A small network was shown many inputs. Here are its activations along a few directions, one row for each input.
In each table, some parts of the input vary, and every possible input appears once, in random order.
A made-up example of a description, with smaller parts first: ring(8) and (point or (values(2) and line(4)) or line(9)).
Shared parts are said once, and a part with two or three values counts as separate values.

Other details of the inputs vary at random and push rows far along two fixed directions, the same in every table; ignore that.

Table:
x1: -.52, .15, .21, .14, -.06, -.26, .03, -.13, -.11, -.01, -.12
x2: -.41, .16, .24, .07, -.02, -.31, .04, -.07, -.19, -.11, -.05
x3: .16, .03, .14, -.36, .17, .40, .20, .10, .04, -.34, .06
x4: -.34, .10, .11, .11, -.10, -.15, .10, -.08, -.19, .11, -.11
x5: .55, -.37, -.44, .19, -.05, .02, -.44, .15, .28, .21, -.14
x6: -.31, .27, .21, -.02, .06, -.37, .08, -.14, -.11, .11, -.02
x7: .04, -.25, -.30, .22, -.31, -.13, -.03, -.12, .07, .32, -.07
x8: .20, .01, .14, -.21, .09, .30, -.29, .30, .16, .00, .10
x9: -.31, .02, .12, .13, -.13, -.17, .01, -.17, .00, .11, -.06
x10: .43, .00, .46, -.45, -.18, .34, .15, .12, -.02, -.20, .27
x11: .31, .00, .13, -.53, .06, .59, .10, .05, -.04, -.39, .23
x12: .13, -.52, -.65, .34, .08, -.14, -.07, -.13, .19, .12, -.16
x13: .42, -.51, -.42, .20, -.45, -.08, -.09, .07, .08, .06, .05
x14: .30, .32, .27, -.36, .13, .29, -.19, .28, .09, -.11, -.02
x15: -.41, .30, .01, .20, .42, -.15, .19, -.09, -.11, -.01, -.12
x16: .31, .19, .09, -.31, .08, .43, .24, .22, .11, -.30, .21
x17: .50, -.62, -.31, .21, -.31, -.08, -.06, .02, -.03, .13, .05
x18: -.32, .01, .17, .11, -.08, -.12, .05, -.17, -.08, .15, -.10
x19: -.25, .00, .21, .08, -.01, -.18, .04, -.21, -.06, .17, -.06
x20: .07, -.23, -.33, .25, .14, -.07, -.35, .15, .06, .43, -.13
x21: -.29, .13, .08, .05, -.16, -.16, .08, -.05, -.10, .05, -.07
x22: -.20, -.14, .05, .17, -.16, -.10, .03, -.09, -.11, .08, -.10
x23: .37, -.30, -.50, .37, -.05, .21, .01, -.01, .05, .11, .02
x24: .47, -.15, .29, -.37, -.34, .41, .14, .24, -.09, -.30, .24
x25: -.44, .35, .10, .04, .34, -.20, -.27, .12, .00, .22, -.15
x26: -.14, .14, .13, .12, .34, -.12, -.31, .03, -.02, .12, -.27
x27: .42, -.56, -.74, .20, -.08, .04, -.06, -.02, .28, .07, -.07
x28: .23, .17, .30, -.37, -.19, .10, .16, .19, -.11, -.24, .20
x29: -.24, .04, .07, .10, .30, -.05, -.31, .12, .00, .22, -.12
x30: -.34, .23, .24, .05, .12, -.38, .10, -.17, -.20, .17, -.06
x31: .29, .04, .28, -.36, -.26, .28, .19, .23, -.16, -.22, .18
x32: .47, -.58, -.50, .28, -.38, -.23, -.12, .03, .09, .16, .05
x33: .16, .16, .19, -.22, .15, .37, .19, .15, .12, -.36, .18
x34: .31, -.38, -.27, .14, -.36, -.06, -.07, -.09, .21, .25, .05
x35: .19, .32, .11, -.18, .04, .45, .17, .13, .03, -.30, .19
x36: .17, .15, .40, -.37, -.18, .27, .19, .04, -.03, -.02, .16
x37: -.35, .34, -.02, .23, .22, -.07, .05, -.10, .00, -.15, .00
x38: .25, .12, .16, -.33, .04, .34, -.26, .36, .19, -.05, .14
x39: -.34, .16, .26, .05, .05, -.39, .04, -.07, -.18, -.09, -.01
x40: -.49, .23, .19, .07, -.10, -.25, .05, -.09, -.08, -.03, -.08
x41: .53, -.34, -.38, .18, .03, .07, -.36, .15, .11, .31, -.19
x42: -.20, .04, .18, .07, .01, -.33, .01, -.16, -.03, .07, -.01
x43: -.48, .34, .00, .19, .38, -.25, .11, -.10, .03, -.11, -.08
x44: -.32, .16, -.09, .36, .23, -.09, .01, -.15, -.01, -.08, -.05
x45: -.13, -.02, -.25, -.04, .21, .02, .01, -.17, -.13, .00, -.03
x46: .16, .19, .34, -.38, -.22, .21, .15, .04, .05, -.04, .17
x47: -.14, .08, .13, .03, -.01, -.29, .10, -.02, -.24, .04, -.02
x48: -.41, .22, -.17, -.06, .28, -.15, .00, -.22, -.11, -.05, -.07
x49: .21, -.44, -.57, .58, .02, .04, -.08, -.13, .07, .15, -.05
x50: .23, .09, .19, -.22, .17, .43, .23, .16, .05, -.32, .17
x51: -.38, .12, .11, .12, -.07, -.19, .09, -.16, -.13, .24, -.12
x52: -.38, .01, .10, .20, -.01, -.37, -.02, -.26, .01, .21, -.08
x53: .19, .07, .24, -.31, -.36, .30, .11, .10, .12, -.12, .19
x54: .27, -.39, -.33, .24, -.25, -.29, -.10, -.11, .13, .25, .02
x55: .15, .19, .05, -.42, .12, .35, .22, .13, .08, -.31, .07
x56: -.23, .12, .08, .03, -.11, -.26, .08, -.01, -.17, -.02, -.03
x57: -.39, .06, -.15, .02, .28, -.14, -.06, -.25, -.07, -.11, -.06
x58: .28, -.40, -.61, .04, -.07, .09, -.14, -.12, .14, -.01, .04
x59: .39, .12, .26, -.30, .10, .33, -.26, .27, .15, -.16, .01
x60: -.40, .24, -.02, -.01, .39, -.11, .17, -.11, -.11, -.07, -.18
Description of these inputs: ring(5) and (values(2) or line(4) or ring(6)).
- The inputs of x3 and x55 match in every part but the ring(5) part. If x24 is changed in the same way as x3 into x55, which row does it become? => x56
- Which other rows does x59 become when the values(2) part takes its other values? List them by row number. => x8
- Start at x53 and move only the ring(6) part, one step at a time. The first step leads to x34. Which rows follow, in order? => x54, x32, x13, x40
- Which other rows does x25 become when the values(2) part takes its other values? List them by row number. => x14
- Which other rows does x49 become when the ring(5) part takes its other values? List them by row number. => x23, x35, x37, x44

Table:
x61: -.33, -.20, -.44, .24, .10, -.53, -.17, -.22, .03, .10, -.24
x62: .43, -.29, -.02, -.20, -.45, .31, .08, -.03, .16, .05, .19
x63: .03, .18, .56, -.25, -.19, .27, .25, .08, -.20, -.21, .15
x64: -.70, .44, .08, .12, .41, -.15, .07, -.27, .01, .06, -.13
x65: -.16, -.19, -.33, .39, .19, -.58, -.04, -.12, -.12, .08, -.15
x66: -.09, .29, .45, -.39, -.28, .22, .13, .09, .06, -.23, .21
x67: -.22, -.10, -.43, .34, .13, -.60, -.13, -.15, -.07, .09, -.17
x68: .43, -.18, -.26, -.10, -.16, .51, -.05, .16, .32, -.12, .18
x69: .51, -.18, -.04, -.05, -.50, .19, .05, .16, .11, -.05, .21
x70: -.05, .21, .49, -.39, -.20, .30, .28, .01, -.14, -.11, .13
x71: .46, -.53, -.32, .41, -.43, -.11, .01, .04, .08, .20, .02
x72: .41, -.35, -.65, .43, -.13, .08, -.12, .07, .25, .15, -.02
x73: -.43, .32, .31, -.12, .41, -.42, -.33, .02, -.15, .11, -.24
x74: .33, -.50, -.64, .31, -.05, .24, -.02, -.06, .14, .29, -.07
x75: .03, .28, .36, -.18, .19, .49, .19, .13, -.09, -.32, .09
x76: .08, .38, .33, -.16, .17, .35, .22, .24, .04, -.33, .16
x77: -.21, -.13, -.02, .37, -.06, -.47, -.39, -.03, .00, .56, -.26
x78: -.62, .30, .12, -.12, .35, -.41, .04, -.32, -.14, -.07, -.15
x79: .10, .15, .36, -.42, .14, .20, .18, .10, -.25, -.38, .17
x80: .51, -.37, -.19, -.36, -.11, .31, .08, .05, -.04, -.10, .15
x81: -.52, .46, .29, .13, .48, -.17, -.32, .06, -.02, .23, -.23
- Describe the family of inputs behind these rows. => values(3) and (point or ring(6))
- The inputs of x67 and x72 match in every part but the values(3) part. If x73 is changed in the same way as x67 into x72, which row does it become? => x81
- Which other rows does x75 become when the values(3) part takes its other values? List them by row number. => x63, x79
- Start at x62 and move only the ring(6) part, one step at a time. The first step leads to x66. Which rows follow, in order? => x69, x71, x63, x70

Table:
x82: .08, -.19, -.18, .10, -.06, -.05, .02, -.09, -.04, .06, -.01
x83: .82, .19, .39, -.85, -.09, .87, .14, .46, .17, -.52, .40
x84: .17, .04, .09, -.09, -.14, .18, .03, .10, .05, -.06, .10
x85: -.39, .32, .30, .01, .15, -.15, .09, -.06, -.13, -.05, -.03
x86: .14, .01, .04, -.13, -.12, .20, .10, .01, .03, -.12, .12
x87: -.30, .19, .10, .12, .06, -.16, .04, -.06, -.05, .02, -.04
x88: -.20, .14, .16, -.03, .06, -.03, .13, -.04, -.08, -.06, .02
x89: .12, -.05, .05, -.17, -.08, .19, .12, .00, .02, -.11, .09
x90: .12, -.17, -.16, .13, -.10, -.12, -.01, -.03, .02, .03, -.03
x91: .09, -.18, -.20, .08, -.08, -.10, .00, -.08, .01, .02, .01
x92: .08, -.19, -.14, .05, -.05, -.04, -.10, -.04, .00, .16, -.05
x93: .17, .02, .08, -.09, -.14, .18, .10, .06, .04, -.11, .08
x94: .09, -.15, -.27, .11, .12, .01, -.14, .04, .07, -.03, -.05
x95: .11, .00, .01, -.17, -.12, .20, .12, .01, .06, -.12, .09
x96: -.14, .18, .18, -.05, .04, -.11, .01, .02, -.06, -.07, .01
x97: .19, -.01, .13, -.10, -.10, .17, .04, .10, .02, -.05, .10
x98: .06, -.13, -.15, .12, -.11, -.03, -.08, .01, .08, .14, -.04
x99: .07, -.20, -.22, .04, -.08, -.09, .01, -.08, .03, .02, -.01
x100: .10, -.17, -.15, .05, -.08, -.10, -.13, .00, .04, .10, -.04
x101: .05, .40, .30, -.36, .18, .35, .09, .15, .06, -.24, .12
x102: .11, -.17, -.14, .15, -.08, -.06, -.02, .00, -.03, .10, -.01
x103: .08, -.19, -.19, .10, -.09, -.10, .01, -.02, .01, .04, .01
x104: .05, -.15, -.20, .14, -.12, -.02, .04, -.03, .05, .08, .01
x105: -.13, .17, .20, -.03, .05, -.05, .03, .02, -.11, -.03, -.01
x106: -.29, .16, .02, .10, .30, -.03, -.05, -.04, -.03, -.06, -.10
x107: -.42, .30, .31, -.09, .18, -.12, .01, -.09, -.09, .00, -.06
x108: .08, -.20, -.18, .12, -.08, -.05, .03, -.03, -.04, .08, -.01
x109: .14, .04, -.04, -.09, .08, .30, -.04, .12, .10, -.16, .06
x110: .06, -.21, -.21, .06, -.07, -.04, .03, -.09, -.02, .06, -.03
x111: .14, -.11, -.25, .10, .15, .01, -.08, .02, .05, .11, -.07
x112: -.23, .14, .17, .01, .08, -.10, -.01, -.02, -.05, .05, -.06
x113: -.24, .13, .11, .02, .08, -.09, .10, -.13, -.08, -.04, -.01
x114: .10, -.18, -.14, .07, -.06, -.05, -.11, -.01, -.01, .15, -.06
x115: .10, -.18, -.12, .09, -.07, -.06, -.09, .02, .00, .14, -.06
x116: .09, -.16, -.25, .13, .13, .07, -.11, .03, .03, .01, -.07
x117: -.27, .18, .13, -.04, .06, -.07, -.03, -.07, -.01, .04, -.04
x118: -.37, .39, .20, -.04, .39, -.08, .03, -.04, -.05, -.04, -.08
x119: -.21, .14, .18, .04, .07, -.10, .00, -.03, -.04, .03, -.05
x120: .08, -.18, -.16, .03, -.06, -.10, -.12, -.03, .05, .11, -.03
x121: .08, -.13, -.14, .15, -.12, -.03, -.07, .01, .08, .12, -.03
x122: .11, -.16, -.15, .13, -.09, -.12, -.05, .00, .02, .06, .01
x123: -.38, .33, .29, -.09, .15, -.21, -.01, -.02, -.09, -.06, -.06
x124: .15, .02, .09, -.17, -.12, .20, -.02, .08, .07, -.03, .07
x125: .11, -.16, -.13, .10, -.09, -.11, -.09, .02, .05, .08, -.03
x126: -.45, .33, .29, .05, .18, -.20, .12, -.12, -.14, -.06, -.08
x127: .11, -.18, -.14, .14, -.08, -.07, .01, -.03, -.03, .07, -.05
x128: .11, -.17, -.11, .12, -.08, -.06, -.07, .02, .00, .13, -.05
x129: -.17, .16, .21, -.09, .07, -.01, -.01, -.02, -.04, .01, -.02
- The inputs of x91 and x82 match in every part but one. If x100 is changed in the same way as x91 into x82, which row does it become? => x114
- Describe the family of inputs behind these rows. => line(4) and (values(2) or line(10))
- List by row number the other rows that have the line(4) part in common with x126. => x85, x88, x89, x97, x106, x107, x112, x113, x118, x119, x129
- Start at x83 and move only the line(4) part, one step at a time. The first step leads to x111. Which rows follow, in order? => x118, x101
- Which other rows does x94 become when the values(2) part takes its other values? List them by row number. => x83
- Which other rows does x96 become when the line(4) part takes its other values? List them by row number. => x84, x97, x105
- Which other rows does x98 become when the line(10) part takes its other values? List them by row number. => x84, x86, x87, x93, x95, x104, x117, x121, x124

Table:
x130: .46, -.42, -.11, -.15, -.43, -.01, -.07, .00, .05, .07, .11
x131: -.14, -.08, -.29, .38, .08, -.13, .12, -.15, -.01, .00, -.01
x132: .11, .41, .52, -.62, .20, .56, -.03, .27, -.01, -.24, .15
x133: -.27, -.13, -.40, .16, .16, -.31, .05, -.25, -.04, -.01, -.11
x134: .57, -.35, -.05, .04, -.55, .18, -.01, .15, .07, .06, .18
x135: .58, -.37, -.29, -.22, -.02, .26, -.26, .24, .19, .04, .06
x136: -.39, .50, .30, -.16, .18, .17, .31, -.10, .00, -.29, .06
x137: -.35, .60, .43, -.07, .35, .01, -.10, .14, -.05, -.15, -.04
x138: .04, .35, .73, -.52, -.29, .41, .23, .19, .00, -.22, .21
x139: -.75, .32, -.04, .19, .36, -.32, .14, -.37, -.18, .01, -.16
x140: -.05, -.19, -.02, .25, -.17, -.41, -.01, -.07, -.16, .17, -.09
x141: -.15, -.17, -.05, .14, -.24, -.27, -.06, -.19, -.02, .27, -.13
x142: -.01, -.08, -.18, .27, .28, -.25, -.24, .08, -.04, .17, -.17
x143: -.19, -.12, -.33, .35, .18, -.32, .12, -.17, -.11, -.02, -.13
x144: .55, -.26, -.22, -.03, -.08, .43, -.19, .24, .30, .16, .06
- Describe the family of inputs behind these rows. => values(3) and ring(5)
- The inputs of x141 and x138 match in every part but the ring(5) part. If x139 is changed in the same way as x141 into x138, which row does it become? => x136
- Start at x132 and move only the ring(5) part, one step at a time. The first step leads to x144. Which rows follow, in order? => x137, x142, x135
- Which other rows does x133 become when the values(3) part takes its other values? List them by row number. => x130, x135
